These are the activations of a small neural network, seen along a few directions. Each row is one input.
Each table varies a few parts of the input and shows all the possible inputs, shuffled.
A made-up example of a description, with smaller parts first: one of 2 separate values, together with either a single point or one of 11 places along a line or (one of 6 places along a line, together with one of 8 places around a ring).
Shared parts are said once, and a part with two or three values counts as separate values.
In the rows, 128 means zero.

A family of inputs:
row 1: [154 113  83  92 158 214 182 214 119 183 116 105 121 118 190 110]
row 2: [110 128 189 205  79  88  45  79 216  50 136 224 144 129  82 118]
row 3: [119 116  85  75 158 105 123 182  95  82  99 107 113 174 165 126]
row 4: [ 92 129 189 224  98  88  73  84 212  46 142 225 153 135  79 133]
row 5: [134 121  92 100 122 133 144 146  38 190 119  83 206  56 129 100]
row 6: [158 110 103 128 132 134 137 155  51 210 117  85 195  47 168 143]
row 7: [107 133 184 222  88  90  60  88 210  46 141 228 146 132  77 120]
row 8: [155 156 108 101 116 133 174  92  43 211 157  33 128  64 123 151]
row 9: [130 119  68  68 144 206 190 201 110 167 123 109 130 128 152  65]
row 10: [149 158  95  77 134 207 213 148 118 187 153  39  67 145 149 105]
row 11: [140 138 106  66 173  99 150 135  89 128 107  97  69 205 140 161]
row 12: [144 106 102 105 172 119 112 189 104 102 107 110 105 171 209 169]
row 13: [148 139  91  57 163 195 206 164 108 206 133  90  90 155 122 101]
row 14: [ 86 111 204 201  93  86  59  67 219  52 133 214 145 124  88 134]
row 15: [137 160  98  83 154 111 154 118  97 110 120  48  41 184 168 167]
row 16: [160 135 110  90 138 124 167 100  41 229 129  72 162  84  93 140]
row 17: [100 117 200 197  85  87  47  69 218  53 133 216 142 123  87 124]
row 18: [ 80 115 197 214  97  87  69  74 216  51 137 218 148 129  83 139]
Question: What is each input in this table made of?
Answer: either one of 6 places around a ring or (one of 3 separate values, together with one of 4 places along a line)

A family of inputs:
row 19: [103 129 161 155 126 100  90 110 200  42 125 178  84 189 122 140]
row 20: [105 115 160 184  96 137  97 122 190  97 137 203 170 103  96  93]
row 21: [143 121  82  78 158 192 176 201 119 158 118 102 105 149 175 103]
row 22: [142 121  86  87 136 192 179 179  96 192 128  95 148  97 146  87]
row 23: [152 141  99  92 137 125 163 119  45 194 131  48 134  93 141 150]
row 24: [104 112 156 172 119 138  95 143 213  64 127 205 127 153 126 109]
row 25: [117 133 174 186  94  72  75  63 143  98 138 156 155  98  93 151]
row 26: [144 140  85  65 167 152 172 170 103 136 119  76  64 187 168 135]
row 27: [148 143  92  70 161 106 158 131  53 155 117  52  93 155 152 163]
row 28: [117 121 173 193  91 106  87  84 160 122 140 186 183  79  80 122]
row 29: [110 133 168 160 118  55  72  74 152  60 124 158 112 158 106 165]
row 30: [151 127 100  95 133 161 173 140  63 219 132  76 162  74 131 118]
Question: What is each input in this table made of?
Answer: one of 2 separate values, together with one of 6 places around a ring
Question: The inputs of row 21 and row 24 match in every part but the choice among 2 separate values. If row 22 is changed in the same way as row 21 into row 24, which row does it become?
Answer: row 20
Question: Which other rows does row 25 become when the choice among 2 separate values takes its other values? List them by row number.
Answer: row 23

A family of inputs:
row 31: [133 107  96  92 141 116 130 157  58 168 104 121 194  95 123 109]
row 32: [128 142 178 196  91  88  93  52 140 125 150 127 142  81 107 168]
row 33: [100 141 182 163 118  61  76  62 194  36 131 181  81 194  84 156]
row 34: [123 125 168 199  85 161 115 105 187 137 156 165 161  67 111 112]
row 35: [153 115  60  56 180 157 169 214  59 158 102  54 103 151 219 144]
row 36: [161 155  80  53 165 145 190 144  60 176 128  17  54 163 176 161]
row 37: [ 92 127 169 168 110 136  99 116 243  45 134 219 100 181  91  94]
row 38: [157 139  71  61 162 218 214 196 107 191 131  58  72 151 182 110]
row 39: [136 146 114  89 127 102 154  87  56 182 132  84 145 107  78 127]
row 40: [ 95 106 155 168 131  74  53 140 191  13 105 219 131 183 130 133]
row 41: [126 104 155 195 104 101  68 125 138 108 125 166 189  67 150 147]
row 42: [133 129 108  97 123 175 175 138 104 199 136 124 165  96  85  74]
Question: What is each input in this table made of?
Answer: one of 3 separate values, together with one of 4 places along a line
Question: The inputs of row 40 and row 41 match in every part but the place on the line of 4. If row 37 is changed in the same way as row 40 into row 41, which row does it become?
Answer: row 34
Question: Which other rows does row 33 become when the place on the line of 4 takes its other values? List them by row number.
Answer: row 32, row 36, row 39

A family of inputs:
row 43: [173 137 107 107 152 130 117 169  84 168 115 107 114 133 182 147]
row 44: [ 83 116 148 159 120 141 100 147 195  37 104 202 125 163 135 103]
row 45: [ 80  97 135 164 119 113  65 144 170  51 130 202 162 108 123 109]
row 46: [107  86 144 146 140  73  70 115 153  87 121 214 163 136 104 156]
row 47: [146 118 116  89 139 145 125 118 100 151 117  60  99 122 189 150]
row 48: [ 99 129 178 176  86  52  66  78 125  73 135 133 179 115  94 137]
row 49: [111 140 159 212  82 135  97  90 189 104 128 185 165  54 113 103]
row 50: [151 133  82 129 136 151 174 190  96 143 134  93 129 118 158 136]
row 51: [112 104 160 144 147 101 104 118 177  73  95 214 125 186 116 146]
row 52: [111 128 123  92 162 154 183 130  91 197 134 101 130 129 128 129]
row 53: [138 153  97 111 163 140 175 155  69 184 134 116 135 144 122 125]
row 54: [134 118 169 198 104  97  96  66 160 142 114 198 157  87  87 150]
row 55: [156 150  82 120 150 134 165 153  78 133 126  67 111 129 146 162]
row 56: [127 161 182 172  81 103  94  65 176  82 182 150  86 137  86 145]
row 57: [154 133  80  77 117 150 153 172  94 156 122 113 135 126 116  72]
row 58: [103 111 172 197  97 115  68 124 162  80 129 168 213  85 109  97]
row 59: [104 152 164 162 114  84 100  91 200  66 137 138  79 185 106 130]
row 60: [127  94 180 179 116  77  71  97 140 118 117 182 208 118  86 147]
row 61: [160 151  80  65 131 133 144 134  76 145 114  88 118 138 102  98]
row 62: [145 113 133  87 152 144 127 144 108 181 114  92 111 118 190 153]
row 63: [142 102 116  96 126 161 136 155 121 161 126  85 118 109 203 126]
row 64: [154 144  99 119 163 134 165 179  84 164 123  99 122 126 145 163]
row 65: [128 124 108 101 149 148 172 129 101 147 126  52 106 114 151 166]
row 66: [131 120 121  49 144 148 153 136 104 189 111 104 123 120 110 104]
row 67: [127 119 125 100 162 148 174 154 106 176 122  84 118 111 152 168]
row 68: [170 127  90 116 125 147 126 180  96 148 126 100 121 125 195 120]
row 69: [124 108 108 109 137 165 182 165 119 156 134  77 124 101 165 140]
row 70: [ 82 118 145 144 115  48  69  97 138  41 139 167 130 132 111 144]
row 71: [158 145  97  67 144 133 144 161  82 176 111 120 128 135 103 100]
row 72: [140 160  80 110 150 139 176 129  64 153 137  84 126 148 122 124]
row 73: [133 126 105  48 130 148 152 109  98 159 115  72 113 124 108 101]
row 74: [175 142  90 108 139 130 116 143  77 137 118  75 103 137 182 145]
row 75: [134 142  80 121 136 157 184 166  81 163 146 109 142 136 134  97]
row 76: [127 109 105  58 117 165 162 146 117 170 123  98 129 111 123  76]
row 77: [103 157 163 192  71  70  91  47 151  98 133 148 129  85  96 143]
row 78: [ 87 135 160 141 122  76 103 101 163  26 113 167  93 183 125 133]
row 79: [131 144 173 189  85 170  99 108 214  89 178 189 122 111 102 110]
row 80: [103 135 152 179 112 151 101 135 234  76 131 175 113 164 117 100]
row 81: [131 116 167 168 143 110 103 108 208 110 118 185 106 186  95 140]
row 82: [112 135 106  92 149 154 183 104  86 167 138  68 119 132 127 127]
row 83: [107 117 107 102 136 172 192 141 104 177 146  93 136 119 141 101]
row 84: [156 122 188 179 113 130  99  83 184 125 161 200 112 137  76 153]
Question: What is each input in this table made of?
Answer: one of 3 separate values, together with either one of 6 places around a ring or (one of 2 separate values, together with one of 4 places along a line)
Question: The inputs of row 84 and row 79 match in every part but the choice among 3 separate values. If row 60 is changed in the same way as row 84 into row 79, which row does it become?
Answer: row 58
Question: Which other rows does row 70 become when the place on the ring of 6 takes its other values? List them by row number.
Answer: row 48, row 56, row 59, row 77, row 78
Question: Which other rows does row 50 become when the choice among 2 separate values takes its other values? List them by row number.
Answer: row 69
